These are the activations of a small neural network, seen along a few directions. Each row is one input.
In each table, some parts of the input vary, and every possible input appears once, in random order.
A made-up example of a description, with smaller parts first: one of 4 places along a line, together with either a single point or one of 11 places around a ring or (one of 3 separate values, together with one of 8 places around a ring).
Shared parts are said once, and a part with two or three values counts as separate values.

Rows:
r1: [-0.04,1.39,2.41,1.39,-4.18,3.53,0.33,0.48,-1.13,-0.01,-0.01,-1.90]
r2: [-1.63,-2.45,3.15,-1.61,0.97,0.09,0.68,1.52,0.00,-0.92,2.32,0.09]
r3: [-0.69,-2.30,0.28,-0.85,1.06,-1.98,-1.89,1.82,-1.41,-0.72,2.28,1.64]
r4: [-0.18,-0.89,0.88,-2.30,1.64,-2.13,1.68,0.40,-2.11,0.65,0.69,-0.09]
r5: [-2.55,-1.48,2.00,2.32,-1.76,0.72,0.76,-0.17,0.13,-0.29,1.02,-1.82]
r6: [1.99,1.87,-6.11,-2.38,6.29,-1.66,-1.92,-3.74,7.17,-1.40,-2.62,4.46]
r7: [2.26,0.90,1.68,-2.31,-0.01,0.76,0.86,2.74,-2.84,0.58,-0.23,-0.41]
r8: [1.41,1.84,0.53,1.78,-2.78,1.48,0.93,1.06,-2.69,1.47,-1.22,-2.36]
r9: [0.74,0.40,3.53,-2.67,-1.47,2.87,0.24,2.30,-1.24,-0.67,1.06,0.15]
r10: [1.41,2.30,-7.19,1.90,3.06,-1.01,-1.57,-5.41,7.39,-0.41,-3.79,2.52]
r11: [-1.63,-1.56,-0.84,3.12,-1.60,-1.22,-1.81,0.21,-1.36,0.15,0.96,-0.18]
r12: [-1.12,-0.03,-0.31,1.62,-1.21,-1.45,1.70,-1.21,-1.91,1.57,-0.45,-2.10]
The inputs of r5 and r2 match in every part but one. If r12 is changed in the same way as r5 into r2, which row does it become?
> r4
What do these inputs look like to the network?
> one of 2 separate values, together with either a single point or one of 5 places around a ring
Which other rows does r10 become when the choice among 2 separate values takes its other values? List them by row number.
> r6

Rows:
r13: [-2.64,-2.40,4.38,-1.38,0.12,0.47,1.30,2.96,-3.16,0.65,1.89,-1.17]
r14: [0.54,3.13,-3.77,0.22,1.80,0.76,-0.09,-3.12,3.17,1.13,-3.76,0.45]
r15: [0.90,0.64,-4.68,-0.89,2.60,-3.65,-1.58,-2.20,1.79,0.39,-0.17,2.87]
r16: [-0.24,-0.97,-2.89,-1.38,4.61,-3.51,0.40,-1.97,2.99,-1.41,-1.05,2.07]
r17: [-5.18,-2.61,2.53,8.30,-6.65,-0.54,-0.72,-0.26,-2.20,0.94,1.40,-4.59]
r18: [1.58,3.85,-2.75,0.60,1.98,1.67,-0.61,-3.13,4.00,-0.46,-2.12,0.03]
r19: [-1.91,-2.76,5.63,-1.61,-1.64,1.79,1.35,2.03,-1.20,-0.75,3.02,0.36]
r20: [0.03,2.41,3.67,0.64,-3.42,3.07,1.53,1.90,-2.79,-0.13,0.73,-3.41]
r21: [-1.56,-2.93,4.27,-1.08,0.26,-1.04,1.90,2.05,-4.25,-0.07,1.97,-1.29]
r22: [0.06,-1.02,-3.36,-1.66,4.16,-3.88,0.63,-2.03,3.28,0.08,0.25,1.97]
r23: [-0.27,-1.46,-1.43,-2.42,2.65,-0.29,-0.84,-2.45,5.90,-2.03,0.04,2.72]
r24: [1.53,-1.37,2.33,0.37,-2.77,-0.22,1.36,3.08,-4.33,2.01,1.45,-2.42]
r25: [0.27,1.07,2.70,0.46,-3.47,0.84,2.49,0.87,-4.85,0.71,-0.70,-3.44]
r26: [2.73,0.58,-4.46,0.62,2.44,-2.28,-0.15,-1.35,2.70,1.33,-1.65,2.00]
r27: [1.83,2.81,-4.33,0.44,1.38,-1.24,1.03,-3.86,2.31,1.75,-2.43,0.63]
r28: [0.52,0.19,-2.80,-1.60,1.21,0.00,-2.92,-2.60,4.39,-1.71,-0.40,3.69]
r29: [-0.30,-1.44,2.14,-0.97,-2.14,-1.28,-0.04,1.98,-5.39,1.49,2.95,-1.09]
r30: [1.50,2.30,-2.45,-0.28,-0.03,2.38,-0.49,-4.21,4.94,-0.36,-2.56,1.30]
r31: [-1.19,-2.98,3.84,-1.34,-0.24,-1.52,2.02,1.93,-3.81,1.52,3.26,-1.41]
r32: [-1.13,-1.27,3.92,-1.19,-3.46,2.14,-0.56,2.13,-2.82,-0.77,2.65,0.81]
r33: [0.57,0.68,-4.19,-0.58,3.12,-3.29,-1.77,-2.15,1.46,-1.09,-1.48,3.01]
r34: [0.86,0.07,3.78,0.85,-2.21,2.57,0.33,4.21,-2.71,-0.42,1.60,-2.22]
r35: [0.68,-1.19,4.07,0.10,-4.13,3.27,0.80,3.24,-1.71,-0.26,1.19,-0.51]
r36: [-0.69,-1.39,2.59,-0.68,-1.59,-0.78,-0.14,2.09,-5.87,-0.07,1.66,-0.92]
r37: [-0.85,1.59,2.74,0.11,-3.63,2.36,1.90,1.81,-3.72,1.42,-0.75,-3.32]
r38: [-1.19,-0.66,-2.79,-1.87,4.49,-1.93,-0.47,-1.31,4.13,-0.62,-1.20,1.82]
r39: [-0.96,-0.02,3.61,-0.46,-1.56,1.46,-1.02,3.12,-3.82,-0.96,3.02,-0.89]
r40: [1.49,2.81,-3.83,0.72,1.89,-0.88,0.76,-3.85,2.00,0.31,-3.70,0.70]
r41: [1.42,0.92,-3.90,0.40,2.86,-0.21,-1.24,-0.61,3.56,0.64,-3.07,1.85]
r42: [2.35,0.10,-2.62,-0.15,0.99,1.48,-1.56,-1.72,5.37,-0.87,-1.84,2.74]
r43: [-0.02,-0.78,2.83,0.33,-2.38,1.87,0.68,4.12,-3.66,1.18,0.11,-2.10]
r44: [0.61,1.70,-3.12,-0.71,3.18,-0.82,-3.07,-1.46,3.44,-1.93,0.02,2.39]
r45: [-1.83,-0.87,2.67,-0.99,-1.74,0.77,-0.72,3.02,-4.75,0.65,1.57,-0.77]
r46: [-3.67,-1.30,-5.93,8.24,-1.02,-1.07,-1.51,-5.54,4.41,-0.24,-0.69,-0.58]
r47: [2.38,0.59,-3.95,0.91,2.96,-1.90,-0.39,-1.34,2.37,-0.16,-2.97,2.12]
r48: [-1.74,-1.54,5.32,-0.88,0.25,1.14,0.90,3.04,-2.19,-0.95,3.36,-1.32]
r49: [2.45,1.64,-2.88,0.75,3.03,0.69,-1.72,-0.58,4.42,-1.00,-1.41,1.42]
r50: [-0.38,0.99,-4.13,-1.07,3.00,-1.67,-2.61,-1.48,2.60,-0.31,-1.60,2.78]
r51: [-0.14,1.14,3.97,-0.13,-5.31,3.72,1.95,0.96,-1.78,0.00,0.28,-1.80]
r52: [1.14,-1.32,2.78,0.67,-2.22,0.29,1.24,3.16,-4.79,0.47,0.18,-2.25]
r53: [0.63,1.03,2.23,0.16,-4.03,0.36,2.64,0.83,-4.41,2.17,0.51,-3.58]
r54: [-0.18,0.04,-1.75,-1.55,4.64,-1.10,-0.98,-1.28,4.99,-2.27,0.44,1.37]
The inputs of r50 and r45 match in every part but one. If r30 is changed in the same way as r50 into r45, which row does it become?
> r51
What do these inputs look like to the network?
> one of 2 separate values, together with either a single point or (one of 4 places along a line, together with one of 5 places along a line)
Which other rows does r52 become when the choice among 2 separate values takes its other values? List them by row number.
> r47
Which other rows does r42 become when the place on the line of 5 takes its other values? List them by row number.
> r26, r41, r47, r49
Which other rows does r49 become when the place on the line of 4 takes its other values? List them by row number.
> r18, r44, r54

Rows:
r55: [5.40,7.04,-3.74,-1.01,4.31,1.30,1.94,-1.81,2.73,0.28,-5.45,-1.79]
r56: [-1.18,-1.51,-2.69,-1.20,8.11,-6.48,2.51,-3.15,2.52,-0.54,0.28,0.66]
r57: [3.63,-3.79,7.17,-5.80,-0.98,1.08,1.47,8.47,-4.67,-0.44,3.66,1.13]
r58: [-2.77,-1.72,-3.85,4.99,0.38,-1.71,-4.55,-0.54,0.93,-1.77,-1.44,1.88]
r59: [0.64,0.68,-6.63,4.89,4.25,-5.55,-2.04,-1.17,0.42,-0.29,-1.13,-0.44]
r60: [-5.47,-3.37,2.26,-0.65,3.11,-0.33,-0.55,-2.00,5.61,-3.14,4.50,1.02]
r61: [-1.11,-1.06,-7.00,4.48,2.30,-3.70,-3.72,-0.39,2.08,1.73,-1.36,1.32]
r62: [-3.36,-1.05,-1.26,6.07,-0.76,0.60,-5.24,-0.20,3.28,-2.60,2.84,0.16]
r63: [3.33,2.02,6.94,0.49,-3.65,6.65,4.21,6.61,-3.52,1.30,-1.39,-4.58]
r64: [3.58,5.16,-4.21,-1.41,2.45,3.03,0.40,-1.13,4.32,2.11,-5.61,-0.05]
r65: [-2.97,-3.32,-3.14,-1.69,6.22,-4.58,0.87,-2.29,4.26,1.47,0.09,2.34]
r66: [1.09,5.26,1.49,0.07,-0.63,7.34,-1.09,-0.68,5.65,-2.46,-1.36,-1.19]
r67: [1.20,1.39,-6.75,3.49,-2.93,-1.11,0.44,-5.79,4.19,3.56,-3.93,0.48]
r68: [-2.08,1.63,2.52,2.84,-9.46,1.30,2.27,-2.23,-7.99,3.15,1.05,-4.54]
r69: [2.98,3.14,-6.46,3.90,-0.88,-2.85,2.08,-6.59,2.54,1.56,-3.69,-1.33]
r70: [-1.16,1.45,-1.05,5.11,-6.00,3.15,-1.05,-5.31,5.38,-0.83,0.34,-0.53]
r71: [1.35,-2.36,4.35,5.23,-8.84,3.25,4.12,1.55,-4.00,2.88,0.34,-4.65]
r72: [-0.52,0.78,-3.60,4.06,-4.91,0.83,-0.32,-5.87,3.06,0.02,-4.03,1.05]
r73: [-6.31,-3.20,6.26,-2.95,-0.99,-2.89,2.49,1.45,-7.46,0.54,4.59,-3.17]
r74: [6.01,1.29,-3.01,-6.70,7.16,-3.88,-0.35,-0.11,1.06,-0.98,0.00,4.89]
r75: [2.35,-1.14,-0.62,-7.05,3.62,-0.23,-2.58,0.56,1.64,-2.77,-0.12,6.85]
r76: [-0.82,-4.72,4.64,5.90,-3.65,0.31,-0.23,6.70,-5.84,1.04,2.71,-3.95]
r77: [-4.78,-4.07,-0.19,-1.57,4.34,-2.68,0.19,-2.39,3.14,-2.25,0.08,2.87]
r78: [1.62,-0.63,1.59,-6.16,2.36,2.29,-3.27,0.91,4.03,-3.91,4.25,5.09]
r79: [-0.10,5.92,5.09,-1.99,-4.33,5.04,2.41,3.00,-7.45,1.52,-0.82,-4.57]
r80: [4.21,-0.51,-3.45,-7.12,5.38,-2.13,-1.87,0.64,2.70,0.92,-0.18,6.47]
r81: [0.51,0.10,5.48,-8.11,-1.82,-0.49,-0.23,4.68,-8.60,-0.17,4.25,1.36]
r82: [-4.04,-0.73,2.85,3.49,-4.46,-1.62,-1.96,2.81,-9.77,1.38,3.30,-3.78]
r83: [-2.94,-7.29,8.08,-0.64,-0.24,-0.94,4.06,5.40,-3.50,0.22,3.98,-3.42]
r84: [1.74,4.61,-1.08,-0.98,0.53,4.96,-0.42,-1.15,3.27,-1.54,-5.73,0.44]
What do these inputs look like to the network?
> one of 5 places around a ring, together with either one of 2 separate values or one of 4 places along a line
The inputs of r82 and r79 match in every part but the place on the ring of 5. If r62 is changed in the same way as r82 into r79, which row does it become?
> r66
Which other rows does r58 become when the place on the ring of 5 takes its other values? List them by row number.
> r72, r75, r77, r84
Which other rows does r76 become when the choice among 2 separate values takes its other values? List them by row number.
> r82
